Each row below holds a small network's activations on one input, seen along a few directions.
Each table varies a few parts of the input and shows all the possible inputs, shuffled.
Descriptions start from the smaller parts, as in this example, which fits no table here: one of 4 places along a line, together with either a single point or one of 11 places along a line or (one of 3 separate values, together with one of 5 places around a ring).
Shared parts are said once, and a part with two or three values counts as separate values.

Other details of the inputs vary at random and push rows far along three fixed directions, the same in every table; ignore that.

A family of inputs:
x1: [ -1.2  -5.6   1.5  -0.6   3.3  -2.2 -42.8  -4.2  22.3  47.2   6.5   2.4]
x2: [ -8.1 -24.0  31.0  35.8 -62.3 -27.0  21.5  -2.3   4.5  -8.4  36.9  -2.7]
x3: [ 56.0 -51.8  40.5  64.9 -38.0   8.3  61.1 -17.6  13.7 -41.0  19.8  -8.4]
x4: [-21.7 -18.2 -25.4   9.4  35.4 -12.8   3.8 -19.3  38.2  38.4   1.4  17.5]
x5: [-32.3  28.9  -1.9 -52.3  29.0  -3.7 -28.6  13.1   2.2  20.0 -38.8  -7.4]
x6: [-14.1   0.8  52.1  26.0 -77.3 -47.4  -3.4   2.1 -13.3   3.8  32.1  -9.1]
x7: [-43.9  36.1 -12.9  26.4  -2.2 -66.4 -52.9 -31.6  30.8  44.1   8.2   0.2]
x8: [ -6.6  31.2 -27.0 -81.9  26.5   5.5 -40.0  25.6 -60.8 -20.0 -55.3 -13.1]
x9: [-21.9   6.6 -12.9 -11.7  12.1 -36.0 -30.5   9.7   1.3  39.3 -11.4   3.5]
x10: [ 38.4 -55.1   7.3  45.5 -27.1  21.6  64.0 -10.1  26.4 -49.7  13.2  -1.1]
x11: [ 14.6 -35.5 -17.1 -25.5  54.0  32.0  27.9  -2.6  -6.6   5.3 -22.9   9.0]
x12: [-32.3  36.3  29.0  20.2 -80.3 -67.2 -42.0  -1.4 -14.0  -5.2  22.1 -20.9]
x13: [ 37.9 -32.3 -14.4 -24.3  -2.0  32.2  32.9  29.7 -19.2 -52.0 -31.7 -10.5]
x14: [ 19.9  -2.9  36.3  37.7 -84.3 -29.0 -35.7  11.4  -3.6  12.9  32.7 -12.4]
x15: [ 14.4 -26.9  -5.7 -31.2 -11.0  38.0  38.8  25.5 -11.6 -55.6 -21.9 -11.9]
x16: [ 16.2  -2.6  38.0  23.5 -56.4 -15.3   9.5 -16.7 -30.8 -39.4  16.8 -15.8]
x17: [  3.1  53.2 -33.7 -79.8  37.9  17.5 -31.1  65.7 -47.6 -16.9 -15.0 -18.6]
x18: [-19.9  30.4  30.5 -46.6 -51.5 -38.5 -43.6  42.3 -63.3   5.3 -15.4 -17.9]
x19: [-11.8  21.8 -18.9  29.5  62.0   4.5  -4.1   4.8  39.8  29.2  29.9   0.2]
x20: [-49.9  49.2 -11.6  22.5 -13.8 -59.3 -53.5 -13.9  23.1  61.4  -1.7  11.9]
x21: [ 27.6 -36.4 -22.9 -29.7  37.0  53.4   1.8  -2.2   7.8  12.3 -11.7   6.7]
x22: [-17.4  14.1 -11.6 -40.7  20.6  32.4   6.7  -1.6 -18.7   1.4 -31.1  10.0]
x23: [ 10.2 -14.4  -9.5  51.7  54.2  39.8  31.7   1.0  41.4  -6.4  37.7   8.6]
x24: [  0.8 -23.5 -31.0  35.3  62.4   4.2  17.7 -59.3  46.9  16.8   3.1  16.7]
x25: [  1.5 -29.0 -11.6  -1.8  51.3  44.5  42.9 -47.1  20.5 -18.1  -3.6   7.2]
x26: [ 33.4 -19.8  41.9   8.4 -50.3   9.4  30.0  12.1 -24.4 -47.8  -2.3 -19.1]
x27: [ 27.9   8.1  22.2  21.1 -23.7   8.5  12.7  18.7   0.9 -30.4  49.2  12.4]
x28: [-21.6 -10.6 -16.7  35.9  32.0  14.0  28.2 -48.1  51.5  31.8   7.7  26.4]
x29: [ -5.3  21.7  -8.4 -54.4  11.2  29.5  -4.6  13.6 -46.3  -7.6 -42.6   4.8]
x30: [ 27.4   3.3  -0.7 -40.4 -32.4  30.3  12.7  34.0 -72.4 -49.6 -36.1  -4.6]
x31: [-14.3  50.4  -1.2  14.9  35.4 -33.7 -39.4  -4.2  35.8  49.8  41.9  11.5]
x32: [ -6.8  -3.2 -35.1  12.3  48.4  12.8   8.7 -27.2  25.7  28.9 -17.7  24.2]
Each input here is: either one of 3 separate values or one of 5 places along a line or (one of 4 separate values, together with one of 6 places around a ring).
- What sort of input is x19? => one of 5 places along a line
- Start at x3 and move only the place on the ring of 6, one step at a time. The first step leads to x26. Which rows follow, in order? => x5, x15, x10, x13
- Start at x23 and move only the place on the line of 5, one step at a time. The first step leads to x19. Which rows follow, in order? => x17, x31, x27
- Change only the choice among 4 separate values in x16. List by row number the other rows that result. => x18, x26, x29

A family of inputs:
x33: [ -9.6  10.9 -18.3 -48.1  11.6  -1.1 -30.0  14.7 -21.1  -2.1 -37.8  -9.5]
x34: [-28.2  37.1  10.7   1.5 -31.2 -45.1 -27.2   9.8 -13.6  11.1 -10.6  -6.5]
x35: [  2.2  12.0   4.3  44.3   7.8 -17.6 -13.0 -11.3  32.2  27.9  29.7  -4.2]
x36: [ 26.2 -50.5  -5.8 -19.4   8.8  38.4  39.3   2.6  -5.6 -32.7 -14.2  -2.1]
x37: [-36.3  50.6  -1.4  -7.8  17.5 -47.6 -66.9  19.8  18.0  69.6   7.2  -8.0]
x38: [  8.6  23.2  -5.0 -16.1 -12.3  -3.6 -18.2  28.1 -16.2  -8.9  10.9  -0.8]
x39: [ -3.1 -13.8  19.8  43.4 -50.4 -23.0  12.5 -11.9  12.8  -9.0  22.4  -2.2]
x40: [-30.7  38.2  -7.3 -13.7   0.4 -37.4 -53.5   6.7  -0.3  42.8 -26.5  -1.5]
x41: [ -2.4  16.2 -19.1 -21.4  27.1   8.7 -21.8  19.6  -9.9   4.8   3.3   5.5]
x42: [ -9.6 -20.6 -26.4  -5.7  68.4  43.9  30.4 -34.2  31.6  20.9 -17.3  23.6]
x43: [ 31.7 -35.4   0.5 -48.2  -1.4  52.1  33.6  22.0 -41.8 -43.2 -27.7  -3.9]
x44: [  3.3  30.9  -9.5 -44.5  -8.3   8.9  -8.0  51.6 -49.1 -39.1 -11.0 -21.0]
x45: [  4.0  -6.3 -12.5  10.5  62.8  15.8   6.6 -11.8  50.7  37.3  14.5  16.4]
x46: [ -8.8  26.6  13.4 -12.6 -63.7 -43.4 -43.8  31.9 -35.3  -8.7 -16.2 -19.9]
x47: [-13.8  12.5   4.3  53.4  25.9 -16.9  -3.3 -31.2  64.1  43.7  44.2  16.3]
x48: [-31.9  39.9  -1.2 -22.1   6.0 -24.9 -28.2   4.1 -15.4  20.3 -25.3  -0.9]
x49: [-11.5 -15.7 -47.5 -41.4  74.3  29.6   2.6 -20.1  16.0  16.7 -32.9  14.5]
x50: [ 22.8 -22.8  -9.9  -8.0  21.3  52.3  34.3  15.6  -7.8 -40.9  13.5   5.6]
x51: [ 18.9 -34.3  21.1  74.6 -24.7  -2.4  41.0 -46.7  30.5   5.0  35.1  15.1]
x52: [ -6.7 -19.4  17.4  42.8  -7.9  -8.6  16.7 -45.0  34.6  13.8  25.9   5.9]
x53: [ 24.3 -42.2   2.3  38.9 -27.1   8.5  41.8 -19.0  10.0 -27.0  16.5   5.5]
x54: [  2.4   4.1 -14.7 -38.6  41.8  23.2 -14.2  32.7  -9.0   4.9  -9.0   1.7]
x55: [  9.9 -11.8   8.4   8.2 -19.4   3.1  10.6 -15.4 -10.4  -6.3   4.5   4.2]
x56: [ 11.3 -15.6  15.3   0.0 -37.8  -2.5   9.0  18.7 -15.6 -11.1  -6.2  -4.5]
x57: [ -0.2 -21.5 -23.0 -53.7  58.7  36.7   6.8  -3.2   0.3  10.5 -34.9   4.8]
x58: [ 44.7 -23.9 -15.3 -10.2  28.8  56.8  37.5  13.0  -1.0 -41.7   1.6   3.8]
x59: [ -8.3  11.2   2.3 -18.2   6.8   2.2   4.0  -6.3 -17.3  -8.5 -17.2  -1.6]
x60: [ 34.2 -16.3   6.4  25.9 -34.0  14.6  26.9  14.2 -12.8 -36.2  34.5  -8.1]
x61: [  3.1 -37.3  16.2  72.2  27.4  -1.3  34.3 -58.8  68.1  49.6  26.0  21.8]
x62: [-35.6  11.5 -19.8 -14.5  64.5   6.2 -15.2 -36.5  33.3  53.7 -16.5  18.2]
x63: [ 16.4 -10.5  19.0  73.0   1.4  -9.8   7.6 -24.2  40.9  12.5  47.6   6.1]
x64: [-21.1   1.7 -27.7 -15.8  79.6   7.1 -18.7 -40.4  38.6  52.0 -25.5  12.3]
x65: [ 17.1 -20.4   6.9  -4.3 -29.6   7.6  14.8  -6.1 -21.3 -27.3   2.8  -3.8]
x66: [ 34.5 -44.6   1.4 -25.7 -28.5  35.3  39.2  30.5 -33.6 -56.6 -18.4  -9.0]
x67: [ -7.8  20.3 -34.5 -30.7  82.8  27.4   4.3   1.4  20.3   9.2 -12.4  12.1]
x68: [-13.3   5.0 -22.0 -44.7  11.5  21.8  -1.3  19.1 -20.3  -8.6 -33.4   3.4]
x69: [-29.2  66.8   8.5 -30.1 -20.9 -44.0 -60.9  48.1 -39.8   1.2  -1.0 -16.0]
x70: [ -2.2  -5.0  15.6  -5.2 -54.7 -13.0  -1.8  11.2 -23.1 -29.6   3.0 -13.1]
x71: [ -9.0  15.1  17.4  26.3 -60.6 -43.7 -20.7   2.8  -9.9  10.1  10.8  -2.3]
x72: [  8.0  -5.1  -5.0 -48.3  -0.2  24.2  18.5  13.3 -42.3 -47.1 -28.0 -10.9]
x73: [ -1.2  -7.9  25.6  42.7 -41.3 -31.9  15.6 -21.3   8.3 -17.6  20.5  -8.8]
x74: [-14.2  38.0  22.5  -2.8 -51.9 -42.9 -47.0  17.0 -29.2  16.0 -12.1 -12.0]
x75: [-30.1  47.9  12.5  18.9 -26.9 -47.7 -48.7  14.6   8.4  35.1  30.2 -11.4]
x76: [ 14.8  -9.2  33.7  44.5 -44.5 -18.0   5.3 -23.2   2.2  -1.8  18.2  -4.2]
x77: [ 26.1 -29.6  20.7  30.5 -58.0   2.2  49.2   3.1 -19.3 -64.6  11.0 -10.7]
- The inputs of x67 and x47 match in every part but one. If x48 is changed in the same way as x67 into x47, which row does it become? => x42
- The inputs of x46 and x66 match in every part but one. If x58 is changed in the same way as x46 into x66, which row does it become? => x45
- What is each input in this table made of? => one of 5 places along a line, together with either one of 3 separate values or one of 6 places around a ring
- List by row number the other rows that have the place on the line of 5 in common with x53. => x38, x41, x49, x51, x55, x60, x65, x71
- Change only the place on the line of 5 in x65. List by row number the other rows that result. => x52, x57, x64, x72
